A small network was shown many inputs. Here are its activations along a few directions, one row for each input.
Each table varies a few parts of the input and shows all the possible inputs, shuffled.
Descriptions start from the smaller parts, as in this example, which fits no table here: one of 5 places around a ring, together with either a single point or (one of 2 separate values, together with one of 4 places along a line) or one of 11 places around a ring.
Shared parts are said once, and a part with two or three values counts as separate values.
In the rows, zero is written as 128.

Other details of the inputs shift rows strongly along two fixed directions, in all tables alike. That doesn't count.
To show where, the next rows are all for the same input, with only those details redrawn:
[ 91 140 155 142 127 116 152 141 147 117 108 152 171  70 135]
[132 113 169 113 134 114 111 157 106 163 183 127 106 190 124]
[107 132 150 131 140 121 151 133 142 132 127 142 163  82 136]
[173  95 131  89 191 134 139 104 116 193 205  94 119 155 140]
[141 117 113 105 197 138 179  80 154 160 143 106 172  42 151]

A family of inputs:
row 1: [133 107 148 111 130 119 105 157 105 160 165 121 104 199 110]
row 2: [118 141 121 133 133 122 135 123 153 116 107 134 154 103 129]
row 3: [157 112  94  99 182 147 164  66 162 140 125 102 159  47 148]
row 4: [199 113  80 103 165 162 124  90 103 161 154  94  73 146 139]
row 5: [149 126 141 135  89 130  99 143 115 114 138 129  84 193 124]
row 6: [106 131 131 135 151 115 164 112 142 131 110 130 175  48 134]
row 7: [172  96 101  77 182 134 130 101 119 194 196  99 118 161 132]
row 8: [171 131  61 123 171 169 163  66 138 134 101 104 126  42 148]
row 9: [136 101 149 120 127 107 103 149 103 156 166 120  99 196 111]
row 10: [169 118  66 118 170 149 162  64 143 128 110  95 132  40 144]
row 11: [124 124 101 137 134 132 144 102 151 105  88 124 153  54 135]
row 12: [ 94 147 129 143 130 109 144 139 155 107  98 149 167  82 126]
row 13: [ 93 164 140 192  50 118 108 165 127  59  50 167 116 107 121]
row 14: [146 149  96 146 124 151 147  91 148  94  82 131 128  53 146]
row 15: [101 143 134 125 136 119 145 135 139 142 132 147 170  84 129]
row 16: [139 117 152 125  97 127  91 150 121 120 147 131  94 195 122]
row 17: [178  87 117  89 186 136 135  97 124 187 192  91 113 158 134]
row 18: [169 125 110 135 119 137 103 119 100 126 134 116  71 158 129]
row 19: [ 71 151 163 158  65 112 116 173 143  73  61 173 159 111 113]
row 20: [134 153  95 149 106 142 132 112 133 111  88 141 124 104 137]
row 21: [ 84 139 198 147  72  99  88 209  95 122 140 162 121 207 101]
row 22: [201 101  94  97 161 153 126  84 121 155 171  89  84 153 141]
row 23: [ 87 160 145 172  53 122 117 171 136  61  52 170 133 112 120]
row 24: [140 109 145 111 118 126  98 153 109 149 154 119  98 206 112]
row 25: [185  89 113  86 175 143 128  91 128 176 182  88 107 161 137]
row 26: [ 66 143 165 168  72  92 124 171 139  79  72 172 159 102 109]
row 27: [178  99  96  77 174 141 126  96 125 189 183  94 112 166 133]
row 28: [103 149 125 142 119 117 137 132 158  98  88 145 163  89 129]
row 29: [140 114 105 112 198 129 178  75 144 165 139  99 173  41 142]
row 30: [ 96 125 182 152  50  95  73 197 106  97 121 157  99 218  99]
row 31: [144 118 128 110 108 129  93 144 112 151 157 126  97 205 123]
row 32: [160 125 106 118 115 137 111 123 115 143 144 121  97 178 130]
row 33: [137 119 107 104 201 143 179  81 145 167 139 102 177  42 142]
row 34: [126 125 153 107 133 112 108 159 103 177 186 131 114 189 117]
row 35: [134 114 168 116 134 116 113 157 106 167 183 124 112 187 123]
row 36: [136 119 143 115 139 109 104 154 114 158 170 122 105 203 118]
row 37: [121 163 100 155  94 139 131 117 138  97  70 149 132  89 138]
row 38: [167 118  65 121 171 149 163  64 143 131 108  94 133  42 142]
row 39: [ 63 149 167 159  76 105 125 177 140  82  70 176 165 105 110]
row 40: [130 145 100 135 107 136 135 116 141 109  95 137 134 103 133]
row 41: [ 73 146 161 168  63 100 115 168 142  72  63 168 154 108 111]
row 42: [113 164 154 177  47 113  76 197 101  89 103 161  71 226 116]
row 43: [162 117 114 125 120 143 111 130 111 135 138 113  90 177 125]
row 44: [136 115 129 103 137 119 114 139 118 168 170 127 119 174 118]
row 45: [105 135 139 128 152 124 166 116 152 130 115 137 175  49 141]
row 46: [137 134 100 112 209 131 177  82 156 166 143 101 176  48 145]
row 47: [133 149 102 150 118 131 138 118 145 102  96 132 132 110 133]
row 48: [145 110 135 116 112 134  94 150 107 144 149 118  92 204 118]
row 49: [ 94 169 147 184  48 125 112 160 138  56  53 173 117 110 127]
row 50: [123 123 116 141 119 128 127 118 139 109  99 131 139  96 128]
row 51: [149 109 145 119 110 130  93 144 118 137 156 121  87 204 124]
row 52: [117 137 165 123 134 104 106 169 108 152 170 137 113 186 118]
row 53: [103 144 113 138 102 130 128 127 153 104  86 150 160  88 132]
row 54: [ 74 113 101 115 211 189 205  35  81  82 155  59 163  59 131]
row 55: [ 22 135 148 141 141 167 176  95  79  39 116 100 156  94 116]
row 56: [ 74 165 148 171  67 109 111 171 152  68  65 173 150 119 120]
row 57: [138 159  98 155 113 137 135 115 137  99  89 136 118 105 136]
row 58: [141 117 138 102 113 120  95 148 113 153 164 128 102 205 118]
row 59: [134 150 103 146 117 131 138 118 145  99  96 132 131 107 134]
row 60: [135 130 139 129 107 120  91 156 121 124 145 132  98 204 121]
row 61: [122 129 102 130 135 146 146 107 153 108  87 129 160  59 137]
row 62: [ 97 131 141 139 120 116 146 135 154 104  97 151 163  77 129]
Q: What do these inputs look like to the network?
A: one of 2 separate values, together with either a single point or (one of 5 separate values, together with one of 6 places along a line)
Q: Changing only the choice among 2 separate values turns row 54 into row 55. The same change can be made to row 31. Which row results?
A: row 53
Q: Changing only the choice among 2 separate values turns row 30 into row 41. The same change can be made to row 7. Which row results?
A: row 44
Q: Change only the choice among 5 separate values in row 43. List by row number the other rows that result.
A: row 5, row 32, row 38, row 47
Q: A walk changes only the place on the line of 6. It starts at row 6 and steps to row 26. List the rest of the walk in order.
A: row 30, row 11, row 10, row 18
Q: Change only the place on the line of 6 in row 5. List by row number the other rows that result.
A: row 17, row 25, row 35, row 49, row 51

A family of inputs:
row 63: [ 78 147 145 150 106 118 142 144 142  97  86 153 166  76 124]
row 64: [128 125 133 126 116 130 113 136 124 127 133 130 115 155 128]
row 65: [167 118  91 105 165 148 138  87 132 148 144 103 122 113 140]
row 66: [137 129 123 130 118 127 114 131 118 123 131 124 110 152 125]
row 67: [117 122 145 126 127 118 123 139 118 132 148 130 124 149 119]
row 68: [161 123 116 125 121 138 109 128 107 140 145 120  84 178 126]
row 69: [117 126 156 125 136 121 127 142 116 137 151 128 130 148 124]
row 70: [201 112  82  93 189 121 147  91 177 205 145 115 154  65 153]
row 71: [144 137 118 130 110 134 113 130 123 125 125 127 101 155 131]
row 72: [125 122 138 126 120 122 121 135 118 127 139 127 120 152 121]
row 73: [127 120 143 128 122 125 122 136 120 125 138 128 118 151 124]
row 74: [136 128 124 131 116 131 113 134 117 123 127 130 108 152 124]
row 75: [ 77 147 145 152 107 113 142 146 148  91  85 157 170  80 121]
row 76: [138 129 122 128 119 130 113 135 122 126 128 124 111 154 124]
row 77: [118 123 145 121 126 123 122 141 122 134 147 134 126 151 123]
row 78: [163 132  51 120 188 159 183  48 167 132  96 101 162  10 154]
row 79: [140 126 130 130 118 132 116 133 118 122 130 123 107 150 127]
row 80: [146 131 124 138 111 134 117 133 119 119 125 128  98 152 129]
row 81: [124 121 137 125 118 126 120 138 117 131 134 129 118 152 124]
row 82: [115 126 150 122 132 122 127 144 114 144 149 127 131 147 123]
row 83: [ 95 144 140 158 100 128 137 136 146  84  80 151 155  78 127]
row 84: [127 124 137 120 120 128 120 135 123 132 139 127 122 153 126]
row 85: [114 126 150 124 135 118 127 145 120 139 149 130 134 152 120]
row 86: [127 122 135 123 124 124 120 137 123 132 136 124 123 154 122]
row 87: [130 122 131 130 118 130 115 135 118 127 131 130 114 151 123]
row 88: [147 108 117 105 178 137 148  97 128 155 159 103 131 109 137]
row 89: [148 110 118 100 184 134 148  98 121 171 176  98 134 121 134]
row 90: [ 70 152 154 151 107 114 143 150 145  96  92 163 174  82 126]
row 91: [131 124 129 127 121 128 114 136 123 130 132 123 117 155 124]
row 92: [100 142 126 147 111 125 137 127 143  98  88 140 150  84 130]
row 93: [119 150 112 154 105 130 137 121 140  94  82 143 138  85 133]
Q: What do these inputs look like to the network?
A: either a single point or (one of 5 separate values, together with one of 6 places along a line)
Q: Change only the choice among 5 separate values in row 92. List by row number the other rows that result.
A: row 64, row 83, row 87, row 91
